119  127  122  119  136  133  129  122  127  125  126  122  117  127  129  134
126  127  120  127  125  127  126  141  123  119  128  124  134  126  132  138
128  125  123  133  127  126  131  143  125  122  134  138  124  128  130  138
138  129  112  131  109  127  130  131  126  115  132  125  131  116  128  117
139  137  127  136  127  127  118  133  121  118  122  125  130  123  132  132
135  124  130  148  118  126  128  144  123  119  126  133  143  122  131  122
121  120  131  126  136  125  122  132  121  111  121  112  128  132  138  155
124  120  131  136  139  127  133  133  126  120  124  125  120  129  135  130
119  132  134  127  134  134  124  123  126  133  127  134  119  126  121  133
124  129  122  134  129  129  133  140  128  127  134  140  122  128  130  133
129  140  116  126  122  129  128  138  126  122  136  130  120  121  129  132
120  139  134  133  122  134  120  121  128  125  130  129  121  122  122  137
Find the minimum.
A: 109
The first entry on the diagonal from the top-right corner -> 134
The entry in the bottom-right corner -> 137
The smallest entry in the last column: 117
Find the entry in the bottom-left corner.
A: 120
The entry just right of 111: 121
The fourth entry, reading row by row -> 119
The fifth entry, reading row by row: 136
The 2nd smallest entry -> 111
The entry directly below the largest entry -> 130
Find the 1st entry, reading row by row.
A: 119
Find the 2nd entry from the end, reading row by row.
A: 122
Find the entry directly below 144.
A: 132
The 4th entry from the end, reading row by row is 121
Find the 2nd entry, reading row by row.
A: 127
Find the largest entry in the first column.
A: 139
Find the third largest entry.
A: 144
Find the largest entry in the last row.
A: 139
The 2nd entry on the diagonal from the top-right corner is 132
Find the largest entry in the last column.
A: 155
Find the entry directly below the smallest entry.
A: 127
The entry just right of the smallest entry -> 127
Find the entry directly above the smallest entry.
A: 127
Find the entry just left of the smallest entry.
A: 131
The third entry on the diagonal from the top-right corner is 128
Find the 3rd entry in reading order.
A: 122
Find the 3rd-last entry, reading row by row.
A: 122

Read these off the matrix that follows. Counting starts at 1.
1) What is the entry just right of 100?
2) What is the entry directly above 128?
3) What is the entry in row 1 and column 1?
4) What is the entry just left of the largest entry?
5) What is the entry directly above 105?
6) What is the entry directly below 131?
7) What is the bottom-right entry?
8) What is the entry in row 1 and column 3?
[[132 112 122 106]
 [132 100 117 111]
 [123 150 136 140]
 [121 142 134 134]
 [133 102 116 104]
 [132 101 115 112]
 [128 138 131 136]
 [127 116 127 118]
 [133 104 115 105]]
1) 117
2) 132
3) 132
4) 123
5) 118
6) 127
7) 105
8) 122

[[132 142 123 120 133 141 132 129]
 [131 115 132 113 110 121 129 143]
 [133 143 126 119 134 142 136 130]
 [135 119 130 111 110 123 131 146]
 [122 145 131 148 157 139 133 108]
 [124 143 125 142 148 137 128 112]
 [136 128 135 112 121 132 141 143]
 [136 113 127 105 101 119 126 150]
 [130 114 134 129 118 116 130 136]
 [125 144 121 125 139 142 125 119]]
Counting starts at 1.
The top-left entry -> 132
The entry at row 3, column 3 -> 126
The entry in row 2 and column 1 is 131
The top entry of the column that holds the smallest entry -> 133
Report the entry directly above the smallest entry.
A: 121
Report the entry in the bottom-left corner.
A: 125
Report the entry in the bottom-right corner.
A: 119
Report the entry in row 1 and column 3.
A: 123
Report the entry at row 2, column 2.
A: 115
The entry at row 1, column 2: 142
Report the smallest entry.
A: 101
Report the entry just right of the smallest entry.
A: 119
Report the entry at row 3, column 1.
A: 133
The entry in row 3 and column 2: 143
Report the entry in the top-right corner.
A: 129
The entry just left of the smallest entry -> 105
The entry in row 2 and column 3: 132
The entry directly below the largest entry: 148
